Each row below holds a small network's activations on one input, seen along a few directions.
In each table, some parts of the input vary, and every possible input appears once, in random order.
A made-up example of a description, with smaller parts first: values(3) and (point or line(11) or (ring(5) and line(6))).
Shared parts are said once, and a part with two or three values counts as separate values.
(in the rows, 128 means zero)

Table:
R1: [ 52 114 160 110 161 144 115  82 102 147 162 176]
R2: [ 94 101 142 137 109 161 107  67 139 102 162 200]
R3: [108  92 153 138 121 148 104  81 131  94 170 204]
R4: [178 142 123 126 131 166  93 131 213 131 147 142]
R5: [ 69 203 139 150 148 121 149 145  72 171 111  90]
R6: [162 160 150 139 117 146 124 184 177 136 113  78]
R7: [129 200 153 148 144 106 149 188 126 163 120  62]
R8: [158  53  45  64 139  99 139 138 158 106  71  70]
R9: [191 181 149 160  93 123 145 169 152 132 120 101]
R10: [192  54  27  97 112  91 145 124 130  91  82  97]
R11: [194  49  55  79 124  94 150 129 128  76  72  98]
R12: [ 50 114 159 123 143 123 117  85 104 144 165 182]
R13: [ 98  77 151 116 120 143  89  83 147 136 182 189]
R14: [156  53  75  68 140  71 150 113 165 119  65  74]
R15: [180  45  55  74 124  88 128 119 147 117  87  61]
R16: [184 136 147 106 116 157  93 132 209 130 139 144]
R17: [205 126 135 146 107 159  99 142 179 118 160 152]
R18: [188 144 128 145  82 144 114 142 197 107 137 166]
R19: [177 190 131 149  82 136 162 178 164 121 111 114]
R20: [131 108 129 113 130 166  94 104 204 125 174 174]
R21: [115 207 138 145 118 131 149 175 117 161  93  59]
R22: [158 212 152 171 141 101 140 184 100 125 113  77]
R23: [ 88  79 154 113 133 137  89  87 158 137 165 196]
R24: [148 205 159 153 114 123 158 182  83 141 107  74]
R25: [ 92 197 146 164 144 126 166 158  43 153 129 106]
R26: [161  92 151 142 112 167 120 102 175 107 165 197]
R27: [ 34 164 150 112 172 143 118 125  48 154 139 139]
R28: [160  51  48  81 133  94 124 132 154 117  70  65]
R29: [ 76 182 164 138 164 126 121 166  49 174 119  75]
R30: [156 115 133 145 125 162  93  90 180 101 169 193]
R31: [ 53 152 156 178 151 121 134 119  35 132 135 150]
R32: [119 103 142 141 108 148 108  90 206 129 160 167]
R33: [188  62  32  88 124  77 162 120 134  91  93  91]
R34: [184  53  52  95 100  68 163 128 136  99  76  96]
R35: [ 89 199 143 168 155 136 153 147  40 133 122  99]
R36: [ 62 121 166 140 128 145 140  72  78 131 150 197]
R37: [ 70 117 161 147 132 132 150  83  86 117 166 198]
R38: [ 57 156 158 155 151 135 139 118  30 152 141 152]
R39: [ 44 150 168 122 165 130 117 122  47 155 139 137]
R40: [170 162 142 131 107 131 111 186 179 146 119  79]
Describe the family of inputs behind these rows.
> line(4) and (values(2) or ring(8))

Table:
R41: [105 161 193 153 113 172  84 108 154 151 209 181]
R42: [137 103 130 116 111 142 116 123 211 121 188 173]
R43: [171  55  85 104  96 113 109 121 223 105 127 136]
R44: [174  76  78  97 122 109 155 140 202 115  85  95]
R45: [178  72  79  95 118 126 104 115 218  90 123 155]
R46: [150 183 106 119 115 114 157 161  55 147  72  60]
R47: [ 48  23 106 115 191 135 138  56  15 119 126 195]
R48: [ 81 212 186 151 136 148 108 136 111 159 147 170]
R49: [123 178 122 110 135 120 147 168  74 158  69  51]
R50: [199 112  93 114 135  91 141 175 117 109  81  42]
R51: [ 90 219 178 146 123 127 142 152  56 135 117 101]
R52: [184 125  68 136 140  95 155 164 130 135  80  39]
R53: [106 157 179 164 107 160  84 100 155 121 183 207]
R54: [ 27  16 124 117 183 128 143  48  28 132 134 173]
R55: [ 82 213 179 188 125 155 102 138  97 130 164 159]
R56: [ 85 226 178 145 120 123 163 136  67 165 111  97]
R57: [158  98 146 136 100 143 109 109 206 121 186 185]
R58: [204  76  77 101 133 102 148 155 187  92 102  88]
Describe the family of inputs behind these rows.
> values(2) and (point or ring(8))
Changing only the values(2) part turns R51 into R56. The same change can be made to R46. Which row results?
> R49
Change only the values(2) part in R58. List by row number the other rows that result.
> R44

Table:
R59: [157  90  91 110 122 110 138 132 140 120  96 104]
R60: [159 149 109 132 130 121 152 163 114 134  97  74]
R61: [147  80 107 115 122 118 124 104 172 119 139 147]
R62: [138 120 138 124 116 151 115 114 161 122 138 152]
R63: [159  92  96 109 128 113 133 132 139 116  97  99]
R64: [159  94  92 107 129 114 132 132 145 112  98 101]
R65: [134 123 136 125 115 140 107 120 163 122 143 149]
R66: [136 119 129 126 116 135 112 115 167 121 147 152]
R67: [ 40 193 197 156 150 143 113 118  52 159 166 164]
R68: [ 44 186 193 163 147 147 117 118  48 150 171 165]
R69: [149  84 106 126 114 129 124 108 163 104 132 154]
R70: [150 157 111 129 132  97 142 160 124 135  99  71]
R71: [152  81 111 122 115 128 125 113 154 109 128 154]
R72: [153  97  98 115 125 116 136 133 132 113 102  97]
R73: [159 159 107 123 128 116 158 161 121 136  96  69]
R74: [ 39 194 194 158 149 147 116 126  59 160 167 159]
R75: [155 157 112 123 132 121 151 163 117 137  95  73]
R76: [140 116 129 131 116 137 116 120 156 121 148 160]
R77: [ 38 190 199 152 154 148 120 126  63 160 167 159]
R78: [152  79 106 114 120 128 127 104 172 111 135 156]
Describe the family of inputs behind these rows.
> values(4) and (point or line(4))

Table:
R79: [ 67 222 219 167 125 157  93 129  76 161 169 149]
R80: [170 113  83 140 138  96 162 147  98 115  93  82]
R81: [ 88 183 146 148 156 111 132 163  77 165 113  40]
R82: [197  14  53  86 123  94 128 125 236 118 101 115]
R83: [212  15  43 101 106 110 141 105 187  72  91 128]
R84: [ 52 175 216 158 138 187  97  77 105 145 211 236]
R85: [216  88  85  92  94 144 124 124 213  94  96 127]
R86: [233  60  76  91 103 126 130 118 245  95 114 148]
R87: [176  60  73  65 111 118 140 120 206 120  90 106]
R88: [ 32 132 194 153 154 154  79 101  84 179 218 217]
R89: [ 60 186 168 173 145 120 117 139  35 132 166 152]
R90: [100 184 150 158 144 118 171 164  47 124  98  85]
R91: [105 219 163 137 136 156 157 143 108 141 112  86]
R92: [ 33 130 195 175 127 145 107  93  53 111 186 236]
R93: [191 165 115 129 115 123 132 154 159 134 100  85]
R94: [140 131 104 102 129 104 145 157 139 151  98  54]
R95: [ 25 183 174 134 143 142 104 116  83 158 147 144]
R96: [206  46  48  96 117  99 147 130 154  89 104 113]
Describe the family of inputs behind these rows.
> values(3) and line(6)
Changing only the values(3) part turns R86 into R82. The same change can be made to R93. Which row results?
> R94
Change only the values(3) part in R96. List by row number the other rows that result.
> R85, R87
Change only the line(6) part in R96. List by row number the other rows that result.
> R80, R83, R89, R90, R92
Change only the values(3) part in R79. List by row number the other rows that result.
> R89, R95

Table:
R97: [202  96 108 132  98 146 123 112 216  89 141 168]
R98: [101 196 186 177 121 175 113 130 107 132 153 180]
R99: [ 66 115 151 138 137 124 125 109  53 128 155 186]
R100: [205 119 104 125  90 118 129 152 177 106 105 120]
R101: [113 177 192 177 120 159 125 135 118 118 163 178]
R102: [142 143 110 101 126  96 139 142 137 128  86  60]
R103: [178 173 112 135  99 123 159 158 141 109  87  82]
R104: [115 164 130 133 146 118 141 147 109 160 133  68]
R105: [ 71 185 182 151 136 165 110 123 122 149 159 168]
R106: [172  83  99 119 111 142 115 110 232 109 144 152]
R107: [156  62  75 110 120 113 153 123 129  95  97 121]
R108: [ 62 163 181 128 147 141  90 113  99 161 162 159]
R109: [136 125  98 105 146 101 141 143 102 120  78  71]
R110: [134 176 145 150 132 134 137 155 117 154 126  75]
R111: [ 49 146 158 126 155 144 103 108  76 150 157 170]
R112: [ 71 143 185 133 136 138 112 111 111 151 169 157]
R113: [162  79 102 100 107 107 119 139 170 133 100  97]
R114: [170  61 101  87 116 129 105  92 208 121 139 150]
R115: [161 162 117 118 133 106 133 153 147 122  86  72]
R116: [164 200 134 159 124 130 131 173 107 141 135  91]
R117: [136 116  89 106 119  97 156 139  85 113  74  80]
R118: [114 142 122 138 146 109 131 142  74 154 124  75]
R119: [ 92 168 192 132 135 141 110 131 126 141 176 166]
R120: [ 49 141 147 161 146 140 124  89  54 134 149 174]
R121: [153  26  72 119 115 130 138  96 156  95 121 173]
R122: [151  40  77 100 126 145 132  99 188 110 134 163]
R123: [152  75  82 100 120 105 152 123 159 123 103 112]
R124: [116 129 114 142 161 109 144 144  52 133 112  99]
R125: [182 112 109 115 117 117 141 134 194 124 111 104]
R126: [ 66 123 165 122 154 139 109 115  74 135 161 168]
Describe the family of inputs behind these rows.
> line(5) and (values(2) or line(4))
Changing only the line(5) part turns R116 into R118. The same change can be made to R103. Which row results?
> R109
Change only the values(2) part in R108. List by row number the other rows that result.
> R112
Change only the line(4) part in R115. List by row number the other rows that result.
> R106, R110, R125
